A small network was shown many inputs. Here are its activations along a few directions, one row for each input.
In each table, some parts of the input vary, and every possible input appears once, in random order.
Descriptions start from the smaller parts, as in this example, which fits no table here: one of 5 places around a ring, together with either a single point or one of 11 places along a line or (one of 3 separate values, together with one of 4 places along a line).
Shared parts are said once, and a part with two or three values counts as separate values.

Other details of the inputs shift rows strongly along two fixed directions, in all tables alike. That doesn't count.

Table:
row 1: [ 18  -2  11 -26 -44 -23  12  19 -18  19 -14 -23   0]
row 2: [  0  10  -5  -1 -15  26 -17 -13   3  18  -3 -42  -3]
row 3: [  1  -8  15  -2  17 -27  17  19 -11 -29  17  34   5]
row 4: [ -6  16 -14  12  -7  17 -17 -21   6  22 -12  -6   3]
row 5: [  5  -8  -1  -2   3  -5   2  10   3 -11   8   9   3]
row 6: [  0  11 -20  -3 -17  24 -20  -3  17  18  -2 -32   3]
row 7: [-23   6 -14  35  43  13  -6 -27  21  15   4  28 -12]
row 8: [  0  -8  14  -5   8  -2   8  -1  -6 -11   6   1  -1]
row 9: [ 10 -18  16  -9  14 -18  21  16 -10 -32   6  32  -4]
row 10: [ -7  -3  10  11  27 -21  22  16 -11 -30  11  36   7]
row 11: [ 15  -6  11 -20 -25 -25   3   4 -14   2  -8   4   6]
row 12: [-22  11 -17  47  62  18  -6 -33  28   9  12  47 -14]
row 13: [ -4   3 -15  -4  -7  29 -22 -10  11  16  -5 -31  -5]
row 14: [-13  -6   9  19  34 -18  14  11  -7 -29  13  37   3]
row 15: [  0 -22  13  -2  14 -23  18  19  -6 -28   7  29   6]
row 16: [ 16 -17  15 -23 -24 -17  13  23 -19 -15  -8 -13  -1]
row 17: [ -6  12 -21  13   8  37 -17 -14  15  12  -6 -19  -5]
row 18: [ -8   6  -3  21  34  23  -5 -22  13  -6  13  15  -7]
row 19: [-13  15 -29  25  12  38 -22 -15  24  17   0 -15   2]
row 20: [ -5  20 -16  -6 -18  18 -22  -2   9  19   4 -35   5]
row 21: [ -8  10 -13  -7 -15  13 -24  -1   4  19   5 -35   5]
row 22: [ 14   2  11 -20 -29   2   6   8 -13   3  -5 -33   3]
row 23: [-14   9 -12  25  14  13 -16 -26   9  13  -8  10  -1]
row 24: [ 17   1  14 -31 -34  -3   6   9 -10   1  -3 -33   2]
row 25: [ 12 -15   9 -16 -25 -20   9  26 -14 -11  -3 -12   6]
row 26: [  0 -16  21   9  19 -36  30  12 -12 -16  -1  42  -7]
row 27: [ 12   4   5 -22 -35 -12   2   8  -4  23 -10 -22  -4]
row 28: [-11  14 -14  18  13  14 -14 -27  15  12  -6  14   0]
row 29: [ 18  -6   6 -33 -36  -5   6  18 -10  -3  -8 -26   0]
row 30: [ -1 -16  16  -2   9 -30  16   0 -13 -16  -3  39   5]
Each input here is: one of 5 places around a ring, together with either one of 2 separate values or one of 4 places along a line.
Changing only the place on the ring of 5 turns row 8 into row 24. The same change can be made to row 30. Which row results?
Answer: row 28
List by row number the other rows that have the place on the ring of 5 in common with row 19.
Answer: row 1, row 4, row 10, row 17, row 22
Which other rows does row 24 become when the place on the line of 4 takes its other values? List them by row number.
Answer: row 6, row 20, row 29
Which other rows does row 12 become when the choice among 2 separate values takes its other values? List them by row number.
Answer: row 11

Table:
row 31: [  4  10  -6 -11  -8   3  -7   7   0   2  15 -18  -2]
row 32: [ -4  -7  17   2  16   1  10   0 -10 -22   3   8   4]
row 33: [ 10   5  -6  -3 -13   2   4  -7  -2  14 -14 -10   1]
row 34: [  4  12  -5  -8 -14  -8  -7  -3  -2  18   5  -7  -4]
row 35: [  7  -5   2   4  15   1  19   7  -3 -20   0  11   2]
row 36: [ 12 -14  -1 -11   5  -2  -2  -8   6 -26  -4  30   5]
row 37: [  4 -10   1   0 -11  12  -1   4   3  -1  -5 -24  -8]
row 38: [ -9   6  -8  -2 -11   8 -13   8  -3  -2  -4 -23   7]
row 39: [ -3   0   3  -6 -10  15  -3  -1  -8  -6  -8 -22  -3]
row 40: [  2  -5   0   9   7  -4  14  17   5 -20   6  14  -1]
row 41: [  4  11  -1 -10 -13  13   0   3  -3  -7  -7 -21   1]
row 42: [  9   5  -9  -7 -25  -5   3   5  -7  17 -10 -11   7]
row 43: [ -6 -14  10  -4  18   2  12   2   4 -11   9   7  -8]
row 44: [ -5 -11  -3   9  15  -8   9  15  -6 -18   3   9   9]
row 45: [ -7  -4  -5 -11  -6   0  -7  11   8   6   8 -21   2]
row 46: [ -4 -10   2  15   5 -22   7   7   1  -4  -6  20   0]
row 47: [ -4 -13   1  12  11 -10   7  18   3 -19   4   9   1]
row 48: [ -8   7  -5   0 -16  -7 -10   0  -7  11 -14 -10   6]
row 49: [  9   0  17  -6   5  -5  13   5  -7 -20  14   7   3]
row 50: [-14  15 -24  30  26  25 -15 -17  24  24   2  19  -9]
row 51: [  5   4  15   3   8 -13  12  -9  -5  -5   6  23   0]
row 52: [  0   6  -6 -12 -15  -5   0   0   8  21   1  -5  -1]
row 53: [ -3   3   4  -4 -15   3  -3 -11 -10  10 -17 -11  -4]
row 54: [  7  -6   6   7  11  -1  17  10   6 -22   1  11  -5]
row 55: [  5 -10   2  -7  -5  14  -4   8  -1   6  -2 -20 -10]
row 56: [ -3 -13   1   5  17  -8   4  22   0 -12   7  13  -1]
row 57: [  7  12   8  -7 -13  -2   0  -9  -5   8 -10  -7   7]
row 58: [  5  -7   3  -5 -11   3  -3  -2  -2  22 -11  -9 -11]
row 59: [  2  -4  -4   6  11  -1  16  14  -4 -18   5  14   7]
row 60: [ -8  -1  10   7   7 -21   3   1 -10  -5  -3  19  13]
row 61: [  9   9   0 -13  -4   6  -4   0   1   0  10 -21  -7]
row 62: [-30  16 -35  49  45  37 -33 -31  35  33   1  15 -10]
row 63: [  2  -3   0  12   2 -15  14   7   3  -5  -3  25  -2]
row 64: [ -3   7   8   5   6 -14   9  -1  -7  -7   0  25  10]
row 65: [  0   6   8   3   7 -10  15  -5  -6 -11 -11  23  -1]
row 66: [  6 -17  15   4  -3 -18  18   3  -7  -6 -11  15  -9]
row 67: [  5   5   0 -14 -11  -2   3  -7   9  19  -4  -8  -6]
row 68: [ -6  -5   9   6  13 -11   2   9  -7 -18  18  10   8]
row 69: [ -2   2  -5  -8  -5  -3 -14   8  -2   3  12 -23   0]
row 70: [ -6  -3   4   4  13 -27   1   1  -6  -1   8  20  -2]
row 71: [  1 -20  -6  -5   5 -11 -12   0   2 -23  -1  28  11]
row 72: [ -6   5   0  -3  -8   3 -13   7  -5  -2   2 -22  14]
row 73: [-13  -7 -23  21  31  37 -30 -40  25  -5  -2  22  -4]
row 74: [  3   0   5  -9  -9  -5  -7 -13  -7  17  -1 -13 -11]
row 75: [  7  11   3 -10 -27  -7  -5  -1  -7  17   4 -10   6]
row 76: [ -2  14  -6  -3 -20   0  -3  -1  -5  10 -11  -5   3]
row 77: [  9  11   1 -11 -10  -6  -4 -10  -1  16   0 -10  -8]
row 78: [  4  -6  -2  -1 -12   3   2  -9  -8  16 -15 -13  -2]
row 79: [  2  -2  10  -6  -8  12  -6  -5  -7   0   9 -23  -1]
row 80: [ -8  -1  13  12  17  -2   5 -17  -6  -3  -5  19   2]
row 81: [ -5  -9  -2  12  10 -20  10   5  -8  -2  -6  20   8]
row 82: [  2   0  10  -4 -14   0  -6 -15  -9  16  -1 -12  -2]
row 83: [ -7  -2  -5  -9 -11 -11  -7   1   6  22  -2 -10   1]
row 84: [  0   2   8   3  10  -4   8   8  -5 -18  20  15   6]
row 85: [ 12   1  -2  -9  -6  13  -1  11   5   5  -1 -17  -7]
row 86: [ -3  14  -9  -5 -14  14  -6   7  -1  -3  -2 -18   5]
row 87: [  0  12  -1  -6 -12  10  -6   6  -3  -3   4 -17  12]
row 88: [  2  -1   2 -10  -3  10  -9  -5  -3   4   8 -27 -10]
row 89: [  6   2  -8  -7 -10  11  -4  18   4   7   4 -13  -3]
row 90: [ 12   4  -1  -7 -11   2  -1   1   4  20 -10  -6  -8]
row 91: [  0   3  -6 -14 -10   7   0  10  10   6  10 -16   0]
row 92: [ -6  -3  10   9   8 -22   2  -1  -8  -2   8  21   7]
row 93: [  2  -6  10  -8  17  -5  20   8   7 -18  10  14  -4]
row 94: [ 11   4  -2   0 -17  -1   2  -4   7  13 -14 -10  -6]
row 95: [  4  -8  -3  -3  -7  14   2   1  -7   0  -6 -24   0]
row 96: [  6   2  16  -6   7  -4  13   7  -8 -24   3   6   8]
row 97: [-32  14 -26  40  47  45 -24 -50  38  32   3  10 -17]
row 98: [  7 -13  -7  -8   1  -5  -5  -1   4 -24   1  33   9]
Changing only one part turns row 75 into row 82. The same change can be made to row 98. Which row results?
Answer: row 73
Changing only one part turns row 57 into row 64. The same change can be made to row 96. Which row results?
Answer: row 87
What do these inputs look like to the network?
Answer: one of 4 places along a line, together with either a single point or (one of 2 separate values, together with one of 8 places around a ring)
Which other rows does row 50 become when the choice among 2 separate values takes its other values? List them by row number.
Answer: row 89
Which other rows does row 95 become when the place on the line of 4 takes its other values? List them by row number.
Answer: row 35, row 44, row 59
Which other rows does row 60 become when the choice among 2 separate values takes its other values? List them by row number.
Answer: row 72

Table:
row 99: [ -9   1  -4  -2  22 -10   9  18   8 -14  26  19   9]
row 100: [ -3   3  -5  -3 -31 -22   7  17 -17  17  -9  -7   9]
row 101: [ -2   4   7   1  -6  -2  17  20 -16 -11   3 -17  -5]
row 102: [-11  16   1  11  19  -3 -13 -23  -8 -36   4  37  24]
row 103: [ 22 -27  17 -30 -23 -29  14   3 -13  -6  -4  16  -2]
row 104: [ 14   7  -5 -21 -30 -19  -4  15   0  10 -12   5   1]
row 105: [ 10 -11  30 -12 -14 -35  10  11 -26   7   4   0  -8]
row 106: [ -6  -6  25  -4  -8 -28  14   5 -11   5  -5  -1  -6]
row 107: [  4   0   3  -4  -8   9   1 -15  -8  24 -25 -24  -6]
row 108: [ 11 -19   0 -22  -8 -22  -2  20  -5 -25  13   4   3]
row 109: [ -9  15 -35   3  12  30 -30 -11  31   7   9 -13   0]
row 110: [ -6  18 -20 -10 -19   0 -18  -6  13  41   6 -20   6]
row 111: [ 16   5  -8 -23 -28  28  -9   9  10   5  -5 -25  -1]
row 112: [ 12   0   6 -25  -3  12  10   1   4  -4   7 -21  -9]
row 113: [-17 -16  -2  15  27  -5  -3   7  11 -33   3  25   4]
row 114: [ -1   0  -5  -5 -28 -10 -25   2  -7  37   3 -24   6]
row 115: [  5  -6  23 -11 -10 -33  22  16 -27   6 -13  -4   0]
row 116: [ 16 -26  17 -13 -13 -18   3  -1 -14  -3  -9  19  -3]
row 117: [ 14 -18   4 -17 -26   0  17  21 -16 -24 -13  -7   3]
row 118: [  7 -17  11 -25 -13 -32  10  32 -15 -16  24  -3  11]
row 119: [ -8  -4  -9  -3 -23  -7 -22  -6   8  16 -18 -13   2]
row 120: [  2  12 -24  31   9  32 -12 -32  27  20 -14   9  -2]
row 121: [-16  -1  -8  20  16  -5  13  22  -7 -19  11  17   9]
row 122: [ 20 -20  23 -30  -7 -12  19  11 -14 -20  12 -11  -9]
row 123: [  5 -17  12 -15 -16 -22  -3  32 -19  -8  18 -12  11]
row 124: [ -2   0 -17  -2 -16  -5 -19  -2  -2  19 -25 -14   7]
row 125: [-19  12 -38  29  15  35 -24  -8  18  -3  -4  -6  -1]
row 126: [ -7   6 -11  -4 -24  -8 -13   6  -9  35 -14 -28  14]
row 127: [ -8  22 -33  10   7  36 -30  -2  29   7   4  -9  -2]
row 128: [-11   1   3  14  37   6   2  -6   7 -12  29   9 -11]
row 129: [  2   8   8  21  23  -2  22  13   1 -19  14   9  -1]
row 130: [  2  10  -7   3 -21  19   0 -18  -4  27 -22 -27 -14]
row 131: [  0  12  -3  -6 -14   1 -15 -17   3  36   8 -29 -12]
row 132: [ 13 -19  23 -20  -3  -8  25  19 -23 -21 -11 -16   0]
row 133: [ 15  -5   9 -22 -20  -4  -1 -17  -5  22  -2 -22 -14]
row 134: [-11 -20   9  15  21  -5   8 -17   9 -12 -13  41  -3]
row 135: [  2  14  -7 -16 -23   3  -6  29   3   9  12 -23  10]
row 136: [ -4 -10  -3  20  16   0  17 -11  -2 -12 -16  43  -5]
row 137: [  0   8 -10  12  15  19  -2 -18  20   9  -8  33  -8]
row 138: [ -7  40   5  -4 -18  20 -25 -31 -12  11   5 -36  15]
row 139: [ -6  11 -25  10  15  33 -18 -38  32  25  -5  10  -8]
row 140: [ -7  -6  15  13  28   0   1   6  -7 -13  22   5  -9]
row 141: [-27  -6   3  24  23 -19   2  -3   6   3   3  32   7]
row 142: [  1   8 -10   0 -14  36  -3  -6  -1   8 -10 -43 -11]
row 143: [  9 -18   6  -9 -13 -30 -10   7 -12  -1  -5  15   1]
row 144: [  1   9 -26  28  15  47 -13 -18  29  -1  -2  -5   1]
row 145: [  8   9 -10  -1 -25  -1  -2  26   1   6   7 -30  17]
row 146: [ -5 -12   5  -6   1 -19  11  33 -18 -14   2  -4  19]
row 147: [ 16  -5  -6 -32 -21  15  -3   5   9  -2   1 -22   1]
row 148: [ -9   9   9   9  34 -16  19  -9   6   2  14  35 -12]
row 149: [ 15   8  36 -27 -18 -13  14 -13 -34 -29  -3  -1  16]
row 150: [ 17   0  13 -30 -18 -11  15  -6  -4  15  -6 -10 -11]
row 151: [  0 -17  17  12  37   9   8  -6  -4 -24  14  18 -13]
row 152: [  5   8  12   3  17   1  19  -9   4   2  -4  29 -16]
row 153: [ 19  11  -4  -4 -22  28   0  -1   6   9  -6 -47  -4]
row 154: [ -6  16  12  15  27 -11  19   0   3   2   8  37 -13]
row 155: [  6  -2 -10  17  15  -5   6  16  10 -30   3  22   9]
row 156: [  7  -9 -11  -6 -15  36 -32 -10   8  11  -1 -34  -3]
row 157: [ 21  -3  23 -28 -11  -4  26  24 -11 -19   3  -4  -9]
row 158: [  0  22 -22  13 -25   5 -16  -2  12  40  -4 -24  12]
row 159: [ 12   1  12  16  14  -7  26 -10   1  -4  -8  24  -8]
row 160: [  6   1  17 -21   3 -16  22  21  -6 -14  19  -5  -4]
row 161: [-15  -2  10  20  41   0  16   9  -8 -20   6  12  -1]
row 162: [  9 -22  34 -20 -18 -29  25   4 -18  -5 -16   1  -8]
row 163: [-11  -2 -17  22  21  25 -12 -29  12  15 -23  12  -1]
row 164: [ -2   0 -11  -2  14 -18   0  -5  12  -3   1  35  -1]
row 165: [-17   4 -14  18  21  -7 -12 -15  12  19  18  21   1]
row 166: [  7   7   8 -19 -26 -31  12  27  -9  13   2  10   8]
row 167: [ 20  -2  -2  -6 -29 -30   7  16  -4  -1 -16   8   9]
row 168: [ -5 -19   0  14  35  13  11   1   0 -30  -8  26   4]
row 169: [-13   1 -27  23  22  31 -42 -13  20   2  10  -6  -2]
row 170: [ -4  -9  -8  -7 -19  32 -21  -8  15   5 -11 -36   1]
row 171: [-18  -7  18  13  26  -5  12   8   0 -20  12   5  -5]
row 172: [ -7  -4 -11  18   7 -17   7   2  -4 -11 -14  35   0]
row 173: [-13 -12  13  14  32  16   9 -10   9 -21   3   6 -10]
row 174: [-11  22  -2  16  30  21   3   3  14  -3  18   6 -11]
row 175: [ -2  16  -3   1 -29   0   1  -1 -12  30 -13 -32  -8]
row 176: [ -2  11   9  31  27 -15  23  -4   3  -1   4  32  -5]
row 177: [-20  24   4  15  19  -2 -10 -19 -11 -19  16  27  30]
row 178: [ -9 -11 -10  11  23  -1  -3  13   0 -25  -6  13   9]
row 179: [ 12 -10  16  -8 -10  -2  -3 -14 -11  17  -6 -11 -14]
row 180: [  0  11   9   0   5  13  -7 -31 -10 -28  -3  23  21]
row 181: [-34   7 -20  28  21  27 -26  -7  24  10  12 -14   7]
row 182: [  9  -8 -14 -17 -16  28 -21 -11  12   6   6 -30  -3]
row 183: [  8  -2 -16 -18 -30 -10 -26  -8   5  24  -4 -19  -1]
What do these inputs look like to the network?
Answer: one of 5 places around a ring, together with either a single point or (one of 2 separate values, together with one of 8 places around a ring)
Changing only the place on the ring of 5 turns row 157 into row 127. The same change can be made to row 107. Which row results?
Answer: row 124
Changing only the place on the ring of 5 turns row 101 into row 142. The same change can be made to row 160. Which row results?
Answer: row 112
Which other rows does row 175 become when the choice among 2 separate values takes its other values? List them by row number.
Answer: row 101
Which other rows does row 111 become when the place on the ring of 8 takes its other values? List them by row number.
Answer: row 117, row 144, row 147, row 156, row 168, row 170, row 182
Which other rows does row 162 become when the place on the ring of 5 takes its other values? List them by row number.
Answer: row 106, row 119, row 134, row 141

Table:
row 184: [  1   2  -5  -3  -9   7  -7  -5   4  10  -6 -12  -1]
row 185: [-3  5 -2  2  0  3 -3 -5  1  7  0 -5  0]
row 186: [-3 -1  3  5 10 -5  6  1  0 -3  2 11 -2]
row 187: [  2   3  -1  -4 -10   0  -3   0  -1  10  -1 -13  -1]
row 188: [ -6   4 -11   5   9  25 -15  -5  11  -1   9 -17  -1]
row 189: [-10  -3   6  19  35  -8  14  -4   2 -18   8  39  -3]
row 190: [ 2  1 -1 -2 -6  2 -3 -4  1  4 -4 -4  0]
row 191: [  6   0   1 -10 -18  -7  -1   8  -5   7  -2 -13   3]
row 192: [  0   4  -3  -3 -10   1  -6   1   0   9  -1  -9   2]
row 193: [ 0  2 -7 -2 -8  4 -8 -2  3  9 -4 -8  0]
row 194: [ -6   8 -13   8   2  14 -14 -12   9  11  -2  -6   0]
row 195: [  0   3  -5  -2   3  15  -3   5   6  -8   7 -12   1]
row 196: [ 1  1 -4  1 -4  6 -5 -6  3  7 -4 -5 -1]
row 197: [ -8  -5   8  19  37  -6  15  -7   1 -19   6  42  -3]
row 198: [ -8  -6   7  19  37  -6  16  -5   2 -18   5  41  -5]
row 199: [  3   2  -5  -3 -10   2  -6  -1   1   8  -4  -8   1]
row 200: [ -5   9  -8   8   3  17 -11 -14   8  13  -2  -8  -4]
row 201: [ 1  2 -4 -2 -6  0 -5 -1  1  4 -3 -3  1]
row 202: [ 10  -3   8 -14 -19  -9   5   6  -9   4  -5 -11  -1]
row 203: [ 25 -23  35 -42 -38 -56  34  42 -36 -24  -4   6  10]
row 204: [ -3  -8   6   6  20  -1  12  12  -3 -28   8  15   2]
row 205: [  3   1  -1  -6 -12   3  -5  -4   0   7  -5 -11   1]
row 206: [-2  3 -5 -1 -6  2 -6  0  3 10 -1 -8  1]
What do these inputs look like to the network?
Answer: either one of 3 separate values or (one of 4 places along a line, together with one of 5 places around a ring)
Which other rows belong to the same alternative as row 204? List them by row number.
Answer: row 188, row 195
